A small network was shown many inputs. Here are its activations along a few directions, one row for each input.
In each table, some parts of the input vary, and every possible input appears once, in random order.
A made-up example of a description, with smaller parts first: one of 8 places around a ring, together with either a single point or one of 9 places along a line or (one of 2 separate values, together with one of 6 places along a line).
Shared parts are said once, and a part with two or three values counts as separate values.

Other details of the inputs vary at random and push rows far along three fixed directions, the same in every table; ignore that.

Table:
r1: 0  -66  52  -10  2  7  -15  -35  -43  -29  -76
r2: 22  56  -11  -4  6  -4  16  7  -28  6  35
r3: -14  -77  53  18  21  2  -3  -23  -36  -30  -74
r4: 6  50  -3  -17  10  -16  8  0  -3  26  33
r5: -43  -124  16  -15  -46  3  -28  -24  42  -6  -32
r6: 9  32  -20  14  10  -11  28  20  -2  6  47
r7: -54  -101  -26  -81  -81  -111  0  -16  107  -9  46
r8: 21  -12  -21  15  14  101  -4  -37  -14  31  -16
r9: -1  56  8  20  42  -16  25  31  -20  11  14
r10: 31  83  24  55  73  -5  23  33  -72  -25  13
r11: 18  31  40  45  49  101  -2  -15  -61  30  -52
r12: -30  -75  -14  -50  -64  -102  14  -5  48  -33  34
r13: 32  -72  20  34  -13  -13  -28  -27  -8  -23  -96
r14: 5  43  -36  -35  -5  -3  4  12  27  8  29
r15: -2  -6  14  10  9  95  -7  -25  2  56  -29
r16: 22  24  9  35  38  110  -10  -16  -40  12  -46
r17: -33  -62  4  -44  -39  -105  5  -6  41  -35  21
r18: 31  72  8  6  31  -3  8  14  -41  -5  24
r19: 6  -49  44  3  1  23  -22  -30  -53  -58  -81
r20: 13  56  -20  -21  9  -4  6  17  -1  5  21
r21: 16  49  -22  -20  7  -6  2  5  5  6  36
r22: 13  -47  58  10  2  24  -18  -24  -63  -56  -78
r23: -1  -79  -43  -40  -58  87  -5  -40  81  86  31
r24: -4  38  -13  -32  -26  -7  7  16  33  25  37
r25: 2  73  -15  -1  12  2  -13  18  -19  -9  18
r26: -22  -2  -48  -60  -53  -22  12  -15  70  61  67
r27: 29  45  44  50  14  -110  -8  12  -72  -84  -75
r28: -20  51  4  14  19  -14  22  24  5  17  21
r29: 18  -28  1  35  29  96  5  6  2  34  -17
r30: 42  65  -27  47  9  -35  9  6  -11  19  1
r31: 16  76  -8  45  58  -4  28  17  -58  -25  15
r32: 5  -23  6  48  34  85  16  -22  -20  49  -13
r33: -17  -51  -38  14  -12  97  -23  -6  58  42  4
r34: -6  -18  15  40  27  92  7  -6  5  45  -24
r35: -13  28  -31  -8  -8  -6  14  29  46  5  39
r36: 7  36  -38  -33  -7  -6  -1  -1  32  10  43
r37: 47  42  44  57  33  -118  -9  1  -88  -84  -68
r38: 12  -27  -11  29  30  97  2  -1  12  31  -19
r39: -12  -32  -2  -17  -18  -92  13  -2  -13  -71  5
r40: -21  -17  34  -11  -16  -91  9  17  -12  -68  -11
r41: 1  23  -33  -4  8  -12  13  18  33  7  49
r42: -14  -103  26  -1  -28  15  -11  -15  17  -37  -45
r43: -21  18  -20  -5  -16  -14  0  35  41  26  52
r44: -18  17  51  -16  -5  -93  -18  3  -65  -68  -30
r45: 11  58  -14  26  46  -8  16  19  -18  -16  26
r46: -14  30  -16  8  12  -21  30  5  5  30  42
r47: 3  23  -49  -39  -30  -8  9  -4  34  23  53
r48: 1  45  -25  7  28  -7  18  30  8  -8  23
r49: 4  67  10  39  36  -3  4  46  -36  -15  21
r50: 2  3  42  -32  -7  -92  0  5  -48  -67  -25
r51: -10  -78  40  -11  -30  14  -38  -28  -24  -27  -55
r52: 12  52  7  28  40  -14  22  24  -24  4  31
r53: -3  54  -2  -22  10  -14  11  8  0  29  19
r54: 2  -41  -18  -9  -29  101  -31  -10  41  54  4
r55: 17  -39  -7  -6  -7  92  -11  -29  27  61  3
r56: -36  11  -35  -54  -52  -17  -15  5  73  55  56
r57: -2  26  -13  -3  7  -16  22  33  25  21  38
r58: 2  45  -13  -18  -2  -15  18  -5  -6  30  37
r59: -7  -72  28  -10  -22  18  -42  -28  -27  -47  -62
r60: 15  -72  20  41  -29  -11  -50  -26  -6  -26  -88
r61: -45  -66  -22  -52  -67  -94  -20  13  62  -54  23
r62: -37  -95  36  9  -16  2  -26  -24  -3  -18  -51
r63: 0  49  -4  -20  9  -17  7  -4  2  31  33
r64: -3  -26  -17  30  15  101  -1  -6  26  25  -19
r65: 11  34  -22  -35  -13  -5  6  21  25  19  38
Each input here is: one of 5 places along a line, together with either a single point or (one of 2 separate values, together with one of 6 places along a line).
The inputs of r39 and r61 match in every part but the place on the line of 5. If r30 is changed in the same way as r39 into r61, which row does it become? -> r60
The inputs of r8 and r36 match in every part but the place on the line of 5. If r6 is changed in the same way as r8 into r36, which row does it become? -> r10
Which other rows does r54 become when the choice among 2 separate values takes its other values? List them by row number. -> r49
List by row number the other rows that have the place on the line of 5 in common with r16. -> r11, r15, r19, r22, r24, r27, r28, r34, r35, r40, r42, r64
Start at r51 and move only the place on the line of 5, one step at a time. The first step leads to r24. Which rows follow, in order? -> r50, r55, r23

Table:
r66: 13  -23  3  12  2  -47  -6  12  3  -47  -22
r67: 17  13  -38  5  -3  56  12  6  60  92  33
r68: 22  85  -13  -26  7  -13  8  22  -19  0  27
r69: -8  -48  1  -28  -2  78  -4  -27  -4  11  -8
r70: 7  -14  43  33  31  59  -10  -17  -50  12  -36
r71: -3  -27  -1  -25  -35  -51  -15  -26  8  -12  -7
r72: -6  -43  -11  -15  -39  -59  -8  -17  24  -4  -5
r73: -19  -81  -3  -2  -6  50  9  -25  33  41  -2
r74: -16  -19  19  -1  -6  -52  -1  -1  -6  -18  -25
r75: 9  46  -29  51  42  67  3  29  22  43  12
r76: -10  -28  12  20  4  -42  -6  23  -5  -50  -8
r77: 16  4  34  -5  6  -45  -1  -11  -40  -31  -33
r78: -2  -22  16  -4  1  65  -20  -27  -6  13  -35
r79: -24  -36  8  -53  -24  -30  4  -18  8  -31  15
r80: -10  -13  37  14  8  -49  2  5  -36  -27  -17
r81: 14  17  37  23  40  74  -17  -16  -76  -13  -63
r82: 27  89  -19  52  43  -31  7  34  -29  -18  17
r83: -5  -58  -18  -22  -51  -50  3  1  59  -17  1
r84: 21  82  -8  -21  6  -19  10  16  -6  7  32
r85: -28  -68  -17  -17  -18  -42  7  6  48  -35  19
r86: 7  3  -67  16  -27  59  4  3  83  78  44
r87: -1  83  12  5  46  -21  31  17  -43  4  37
r88: 0  -33  13  -10  -6  74  -19  -15  -18  10  -19
r89: -3  72  -14  28  19  -29  21  39  1  1  21
r90: -14  37  -29  5  -13  -28  19  40  44  18  59
r91: 3  -14  -6  -40  -37  -33  -20  -20  -11  -34  -10
r92: -15  -74  -7  17  -1  58  12  -13  30  17  -6
r93: -15  46  -24  -44  -29  -18  3  20  39  26  69
r94: 31  13  29  34  32  63  -20  -34  -72  -6  -54
r95: -8  10  38  0  11  -44  -6  -8  -42  -33  -35
What do these inputs look like to the network? -> one of 5 places along a line, together with one of 6 places along a line
Start at r73 and move only the place on the line of 5, one step at a time. The first step leads to r80. Which rows follow, in order? -> r74, r67, r72
Which other rows does r81 become when the place on the line of 6 takes its other values? List them by row number. -> r74, r75, r78, r89, r95
